Each row below holds a small network's activations on one input, seen along a few directions.
Each table varies a few parts of the input and shows all the possible inputs, shuffled.
Descriptions start from the smaller parts, as in this example, which fits no table here: one of 5 places around a ring, together with either a single point or one of 11 places along a line or (one of 3 separate values, together with one of 4 places along a line).
Shared parts are said once, and a part with two or three values counts as separate values.

Other details of the inputs vary at random and push rows far along three fixed directions, the same in every table; ignore that.
These rows show it; all are for the same input, with only those details redrawn:
39 -36 -18 18 -10 -62 27 -2 -35 41 -8 0
-24 -41 -12 15 -16 -20 -79 33 -12 11 62 -2
46 14 -12 -12 -10 -24 60 -8 -30 19 -18 8
5 75 -4 -54 -2 44 42 5 -20 -15 -14 19
13 -64 -9 26 -39 -36 -74 33 -6 -1 100 -10
6 35 -12 -27 1 3 32 2 -27 12 -22 13
61 -2 -10 -5 -21 -32 60 -7 -30 13 2 3
47 70 3 -55 -27 42 64 2 -13 -39 22 13

A family of inputs:
row 1: 11 -68 -13 23 -12 -31 -72 29 20 -33 87 4
row 2: -32 19 13 -15 -6 61 -6 5 23 -46 33 -12
row 3: -70 25 6 -18 17 59 -7 5 11 -20 -20 -3
row 4: 104 2 -19 31 -32 -41 63 -20 5 -32 24 -2
row 5: -35 -50 24 23 -34 1 -72 13 23 -19 54 -12
row 6: -66 48 12 -38 20 57 -38 -1 23 -2 -33 -9
row 7: -56 -33 -17 28 49 -37 14 -26 -8 75 -102 -4
row 8: 65 86 8 -16 -12 49 59 14 10 -42 14 15
row 9: 80 35 15 -31 -11 37 61 20 11 -47 39 20
row 10: -47 59 28 -43 2 73 -25 -1 21 -38 -5 -6
row 11: 59 -34 7 16 -21 -38 50 -35 15 20 -16 -20
row 12: -38 51 -2 -28 44 45 37 -21 -7 5 -75 -19
row 13: -28 -31 9 30 38 -48 -2 -27 -15 62 -96 -1
row 14: -14 61 -13 1 22 44 -29 17 14 -25 1 22
row 15: -58 -37 -16 28 44 -34 16 -23 -9 73 -103 -1
row 16: 7 26 24 -28 -38 52 8 -5 44 -46 42 -4
row 17: -39 -51 -25 23 -8 -34 -90 19 -18 6 57 0
row 18: -43 -33 1 29 31 -45 8 -27 -15 68 -100 -5
row 19: 42 -22 -15 42 -3 -66 18 15 -13 32 -21 -12
row 20: -40 -21 -11 2 -9 -9 -75 34 -15 10 45 3
row 21: 108 -17 -2 6 -4 -21 70 -7 4 -23 24 19
row 22: 16 -44 -15 50 -29 -42 -77 34 12 -31 86 -18
row 23: -45 35 31 -25 13 47 -44 3 11 -21 -16 -3
row 24: 2 79 -18 -51 5 49 44 -24 -13 -35 -13 33
row 25: 48 -34 -23 34 9 -47 26 -23 -27 38 -7 22
row 26: 99 -36 36 25 -49 -34 72 -30 11 -24 26 -5
row 27: 106 -30 -7 1 -27 -48 72 -3 -3 -33 36 -6
row 28: -45 -39 4 20 4 19 -69 13 19 -15 48 -30
row 29: -38 41 37 -30 -12 64 -14 4 23 -45 -1 17
row 30: -33 -46 5 19 -4 9 -80 12 22 -6 51 -35
row 31: -77 -9 4 -1 10 18 -47 2 23 24 -35 4
row 32: 51 -41 -15 39 -1 -50 24 -8 -32 48 1 15
row 33: -54 0 -10 -19 34 1 -51 45 -1 14 -19 8
row 34: -51 -27 -16 24 54 -35 7 -28 -11 74 -102 -12
row 35: -68 60 14 -32 53 14 50 -32 2 26 -55 14
row 36: -15 24 31 -23 -15 47 -35 2 17 -38 29 -21
- Describe the family of inputs behind these rows. => either a single point or (one of 3 separate values, together with one of 5 places around a ring) or (one of 4 places along a line, together with one of 5 places along a line)
- Which other rows does row 22 become when the choice among 3 separate values takes its other values? List them by row number. => row 17, row 27

A family of inputs:
row 37: -67 25 -19 -23 28 32 -35 13 -6 9 -2 0
row 38: -21 -20 -36 32 12 -52 -83 54 -34 42 15 23
row 39: -33 58 27 -24 -6 74 -25 8 26 -38 8 -4
row 40: -76 48 12 -32 10 53 -43 7 -6 7 -22 0
row 41: 23 52 -11 -39 6 8 83 -22 -15 -11 -41 3
row 42: 24 -50 -6 31 -15 -17 -31 18 18 -27 65 -23
row 43: -19 44 26 -16 -19 51 -20 2 27 -38 7 -5
row 44: -44 -73 -6 43 29 -32 -77 17 10 40 10 5
row 45: -28 67 -14 -15 48 31 55 -25 -7 13 -90 6
row 46: 9 36 33 -25 -28 45 -8 11 30 -57 30 -9
row 47: -9 -81 2 28 -23 -44 -68 19 2 2 72 2
row 48: -65 20 7 -31 11 31 -46 19 -7 9 -21 -4
row 49: 42 12 6 6 -37 23 8 -3 31 -65 71 -13
row 50: 71 41 -8 -4 -24 16 -23 40 0 -53 66 22
row 51: 96 -45 10 26 -23 -53 68 -24 9 -9 12 3
row 52: -10 54 25 -44 -41 60 -11 1 11 -46 36 -2
row 53: -2 -15 -11 9 46 -31 41 -16 -11 47 -88 15
row 54: 82 14 5 -32 -25 1 106 -20 -11 -22 7 11
row 55: -31 -18 -8 7 19 -15 -5 -10 -20 40 -23 16
row 56: -31 38 -8 -24 0 43 -15 2 -2 -21 29 -3
row 57: 52 -44 22 8 -59 -8 -17 11 9 -24 98 -26
row 58: 0 -4 -5 19 41 -23 46 -30 -10 48 -81 17
row 59: 80 -76 -6 42 -32 -87 61 -35 -21 34 8 2
row 60: 23 47 -8 -16 21 6 78 -22 1 -14 -61 1
row 61: 44 37 20 -35 -23 5 76 -22 -12 -10 -32 -4
row 62: -58 -22 -3 21 24 -5 -59 2 13 18 -18 17
row 63: 48 -77 -29 40 -3 -87 32 -13 -27 45 -4 -21
row 64: -53 -17 8 16 22 6 -60 16 11 27 -22 -12
row 65: 44 2 -1 -7 -50 11 10 -5 10 -52 87 -12
row 66: -37 25 10 -13 24 22 -7 7 5 11 -58 -6
row 67: -46 -60 -20 48 30 -31 -74 18 7 31 11 -17
row 68: -10 -17 -16 4 35 -36 45 -20 -31 65 -69 17
- Describe the family of inputs behind these rows. => one of 2 separate values, together with either a single point or (one of 3 separate values, together with one of 5 places around a ring)
- Changing only the choice among 2 separate values turns row 41 into row 60. The same change can be made to row 65. Which row results? => row 49
- Which other rows does row 61 become when the place on the ring of 5 takes its other values? List them by row number. => row 40, row 48, row 52, row 57
- Which other rows does row 46 become when the place on the ring of 5 takes its other values? List them by row number. => row 39, row 43, row 64, row 66

A family of inputs:
row 69: 13 25 -14 -24 1 -8 42 -9 -20 2 -19 4
row 70: 16 -76 -6 57 -2 -64 -36 7 5 30 12 2
row 71: 14 23 19 -15 -12 9 21 -14 -10 6 -30 -4
row 72: 23 17 -7 -11 4 2 46 -3 -17 9 -17 10
row 73: 25 4 5 -3 13 4 32 -13 1 1 -21 2
row 74: 20 2 2 -12 4 8 40 -16 -6 4 -19 1
row 75: 16 -68 -12 51 8 -61 -30 13 -10 37 15 -1
row 76: 20 -10 31 -3 -39 45 -34 20 47 -68 101 -21
row 77: -1 -90 2 49 -6 -51 -27 -2 6 34 16 -28
row 78: -114 17 -17 -14 34 20 -85 22 -13 22 -16 17
row 79: 15 -78 -6 55 5 -60 -31 5 0 39 18 -3
row 80: 21 8 -1 -9 2 4 46 -12 -6 11 -15 9
row 81: 4 16 28 -7 -15 9 23 -13 1 3 -30 -19
row 82: 15 30 25 -22 -55 47 -48 30 13 -54 90 -3
row 83: 7 6 1 -16 -3 0 34 -26 -9 -1 -14 2
row 84: 11 -74 -8 56 -2 -58 -44 -5 3 20 12 -11
row 85: 34 25 10 -25 -29 46 -23 35 23 -70 95 -2
row 86: 22 25 -10 6 4 -7 31 -6 -7 -5 -22 13
row 87: 18 22 -14 -6 2 0 43 -10 -19 7 -14 6
row 88: 18 20 -8 -29 3 -6 45 -2 -18 3 -23 9
row 89: 25 5 6 -1 6 0 26 -11 6 -7 -27 7
row 90: -107 6 5 1 40 30 -85 22 24 9 -40 0
row 91: 15 17 -2 -21 0 -4 45 -7 -18 6 -16 16
row 92: 13 -3 25 4 -45 39 -42 14 48 -76 94 -21
row 93: -4 0 9 -9 -7 0 37 -25 4 -2 -16 -14
row 94: 23 23 -10 3 11 -3 35 -7 -11 3 -16 8
row 95: 27 20 -3 0 6 -6 34 1 -5 -3 -25 18
row 96: -105 20 -12 4 40 25 -91 20 10 14 -29 19
row 97: 5 1 4 1 -3 6 38 -22 6 1 -17 -19
row 98: -103 52 -7 -38 33 48 -40 3 -3 9 -35 22
row 99: 15 7 -4 -6 2 6 36 -23 -8 2 -15 -4
row 100: 27 15 15 -7 -37 46 -26 14 32 -66 105 -1
row 101: -11 -91 7 39 -11 -57 -30 -4 5 30 17 -22
row 102: -107 21 -28 -13 43 25 -87 32 -12 23 -22 4
row 103: 10 3 7 9 5 2 30 -19 14 -2 -19 -17
row 104: 20 41 2 -23 -9 3 27 2 -19 10 -38 -2
row 105: 11 -76 -8 54 4 -55 -39 -6 -1 28 19 -16
row 106: 12 1 8 -22 -1 1 38 -19 -8 1 -18 6
row 107: 25 27 -16 -6 14 -6 36 -2 -11 1 -21 0
row 108: 25 28 -15 -3 8 -9 31 -1 -7 -7 -28 6
row 109: 22 13 11 -15 -46 49 -20 12 24 -63 110 -3
row 110: -2 -80 -5 36 -8 -62 -29 -1 -9 41 20 1
row 111: -89 61 11 -33 21 52 -54 14 -4 18 -48 14
row 112: 30 23 -9 -8 9 -8 35 6 -5 -5 -31 10
row 113: 26 21 -13 -20 8 0 47 2 -17 6 -23 3
- Changing only one part turns row 78 into row 69. The same change can be made to row 82. Which row results? => row 104
- Changing only one part turns row 95 into row 89. The same change can be made to row 87. Which row results? => row 99
- Describe the family of inputs behind these rows. => one of 5 places along a line, together with either a single point or (one of 2 separate values, together with one of 4 places along a line)
- Which other rows does row 79 become when the place on the line of 5 takes its other values? List them by row number. => row 73, row 75, row 76, row 85
- Which other rows does row 74 become when the choice among 2 separate values takes its other values? List them by row number. => row 99
